Look-ups in named tables: a row name and a column name give one cell, copied from the table.

Beko =
,Nipefu,Gigatik,Ruzodel,Tosidug,Zivuru,Divufid,Pifu
Vufulik,187,82,119,181,49,210,64
Zavol,185,80,134,179,49,211,60
Pasamus,189,85,104,182,50,208,70

Zavol, Divufid => 211
Pasamus, Tosidug => 182
Pasamus, Ruzodel => 104
Pasamus, Gigatik => 85
Zavol, Zivuru => 49
Vufulik, Divufid => 210
Vufulik, Gigatik => 82
Zavol, Gigatik => 80
Vufulik, Ruzodel => 119
Which row has the largest Zivuru? Pasamus

Sisonag.csv
,Vivaken,Nen,Kemufo,Mafolu,Bopazo,Ferefo,Lini,Zata,Dur
Posanu,5.6,5.4,8.0,4.1,4.3,8.2,4.4,5.3,2.6
Metaf,4.1,3.9,3.3,3.1,3.8,3.9,4.1,5.4,2.1
Viv,4.1,4.6,9.0,5.3,7.3,8.5,7.5,7.2,4.6

Bopazo of Posanu: 4.3
Ferefo of Metaf: 3.9
Vivaken of Metaf: 4.1
Vivaken of Posanu: 5.6
Ferefo of Viv: 8.5
Zata of Viv: 7.2
Ferefo of Posanu: 8.2
Zata of Posanu: 5.3
Kemufo of Metaf: 3.3
Lini of Posanu: 4.4
Kemufo of Posanu: 8.0
Dur of Metaf: 2.1
Bopazo of Metaf: 3.8
Lini of Metaf: 4.1
Kemufo of Viv: 9.0
Row with the largest Dur: Viv

Sulip:
|  | Safuda | Geku | Nin | Tofir |
|---|---|---|---|---|
| Gipid | 399 | 394 | 106 | 394 |
| Dobu | 387 | 391 | 300 | 385 |
| Rovopep | 429 | 434 | 638 | 433 |
| Taka | 471 | 469 | 808 | 475 |
| Ges | 488 | 483 | 727 | 484 |

Geku of Taka = 469
Safuda of Taka = 471
Nin of Rovopep = 638
Nin of Dobu = 300
Nin of Ges = 727
Geku of Rovopep = 434
Tofir of Dobu = 385
Safuda of Gipid = 399
Geku of Dobu = 391
Safuda of Rovopep = 429
Which row has the largest Safuda? Ges

Sinomop:
         Ral  Kan  Kem  Rozekit  Vababup  Vuv  Dokis  Reb  Zarer
Lobuvem  148  190   57       86      183   75     96   84     81
Paz      155  177   60       83      172   71     93   79     77
Papugol  168  193   90       92      185   83     99   90     88
Nesa     124  159   37       85      157   71     97   81     77
Nid      178  190  106       95      182   86    101   93     92
Sikapo   135  169   41       83      165   70     94   79     76
Gom      173  193   96       92      184   83     99   90     89
Vadaki   127  167   35       84      163   71     95   80     77
Bik      189  187  120       95      180   87    101   93     93
Goki     189  156  147      105      153   96    110  102    102
Lobopez  150  130   96       97      131   85    107   93     91
Golabu   180  186  116       98      178   89    103   95     95
Pekuv    125  151   43       86      149   73     98   82     79

What is the Kem of Nesa in Sinomop? 37
What is the Zarer of Gom in Sinomop? 89
What is the Dokis of Nesa in Sinomop? 97
What is the Vuv of Nesa in Sinomop? 71
What is the Reb of Lobuvem in Sinomop? 84
What is the Reb of Goki in Sinomop? 102
What is the Vuv of Nid in Sinomop? 86
What is the Vuv of Bik in Sinomop? 87
What is the Vuv of Lobuvem in Sinomop? 75
What is the Ral of Nid in Sinomop? 178
What is the Reb of Lobopez in Sinomop? 93
What is the Rozekit of Nid in Sinomop? 95
What is the Ral of Pekuv in Sinomop? 125
What is the Vuv of Papugol in Sinomop? 83
Which row has the largest Dokis? Goki

Table Nud
|  | Zini | Rupilib | Guf |
|---|---|---|---|
| Vidil | 87419 | 63993 | 52342 |
| Vap | 41204 | 47274 | 43031 |
| Kamop | 4068 | 16081 | 57641 |
| Lemit | 43946 | 34963 | 56428 |
| Nibepo | 56418 | 44442 | 55503 |
| Voferes | 26016 | 14662 | 70838 |

What is the Zini of Nibepo in Nud?
56418
What is the Zini of Vap in Nud?
41204
What is the Zini of Voferes in Nud?
26016
What is the Rupilib of Vidil in Nud?
63993
What is the Guf of Lemit in Nud?
56428
What is the Guf of Voferes in Nud?
70838
What is the Rupilib of Vap in Nud?
47274
What is the Zini of Kamop in Nud?
4068
What is the Rupilib of Voferes in Nud?
14662
What is the Guf of Nibepo in Nud?
55503
What is the Zini of Vidil in Nud?
87419
What is the Rupilib of Lemit in Nud?
34963

Mot:
,Sab,Vidopor,Vozibi,Ralukug,Vir,Nud,Veli,Lugadi,Peb
Radat,145,239,140,146,227,227,211,140,122
Lup,165,204,177,74,103,151,165,165,111
Pivegi,148,45,165,4,92,227,101,247,178
Sadu,125,237,87,196,170,146,213,148,206
Maz,163,59,147,163,126,50,111,131,179
Zizelot,152,98,180,242,99,140,39,205,130
Ginite,143,149,146,149,190,152,93,138,202

Radat, Veli => 211
Sadu, Vidopor => 237
Radat, Vozibi => 140
Lup, Vir => 103
Lup, Nud => 151
Lup, Vidopor => 204
Maz, Nud => 50
Zizelot, Ralukug => 242
Radat, Ralukug => 146
Lup, Veli => 165
Pivegi, Lugadi => 247
Zizelot, Lugadi => 205
Maz, Vidopor => 59
Zizelot, Vozibi => 180
Ginite, Sab => 143
Sadu, Ralukug => 196
Zizelot, Nud => 140
Pivegi, Vozibi => 165
Radat, Sab => 145
Pivegi, Nud => 227

Mibava =
,Ninu,Mededol,Guf,Lufo,Rikefer,Bak,Miv,Vef
Napezi,59861,32959,67826,71923,2838,77579,79202,26412
Nozu,58897,30633,70795,73544,11552,67910,73949,32380
Lipeten,56612,31092,76609,73735,56355,31641,50525,60952
Mif,57204,29323,74912,74379,39992,43387,54575,49410
Sig,55685,34132,77117,72849,75832,19593,36657,76646
Nud,58078,29005,73126,74288,23682,56512,65660,40335
Benisi,55490,39005,77585,71171,94724,7747,26093,85936

Rikefer of Nozu = 11552
Rikefer of Lipeten = 56355
Ninu of Napezi = 59861
Lufo of Mif = 74379
Miv of Lipeten = 50525
Guf of Lipeten = 76609
Guf of Nud = 73126
Bak of Sig = 19593
Rikefer of Benisi = 94724
Ninu of Nud = 58078
Mededol of Nud = 29005
Ninu of Sig = 55685

Biduf =
fields: Nodade, Kuz, Lufulaf, Kor, Beg, Sanid, Lufa, Zet, Kova, Meratim
Masubad: [9647, -11337, 77716, 6756, 81364, 58949, -12974, 9315, 77716, 45956]
Tav: [-90710, -12974, 45956, 81364, -11337, 77716, -5801, 6756, 45956, 9647]
Mano: [57370, -5801, 9647, -11337, -12974, 45956, 76597, 81364, 9647, -90710]
Lar: [76597, 57370, -12974, 9647, -90710, -11337, 43647, 45956, -12974, -5801]
Rul: [31298, 43647, -5801, -90710, 57370, -12974, 4750, 9647, -5801, 76597]
Dupi: [-12974, 9647, 81364, 77716, 45956, 6756, -90710, 58949, 81364, -11337]
Vudozot: [-5801, -90710, -11337, 45956, 9647, 81364, 57370, 77716, -11337, -12974]
Dagesut: [43647, 76597, -90710, -12974, -5801, 9647, 31298, -11337, -90710, 57370]

What is the Zet of Dagesut in Biduf? -11337
What is the Kor of Mano in Biduf? -11337
What is the Beg of Lar in Biduf? -90710
What is the Lufulaf of Vudozot in Biduf? -11337
What is the Beg of Masubad in Biduf? 81364
What is the Kova of Tav in Biduf? 45956
What is the Nodade of Lar in Biduf? 76597
What is the Nodade of Masubad in Biduf? 9647
What is the Lufa of Tav in Biduf? -5801
Which row has the largest Sanid? Vudozot

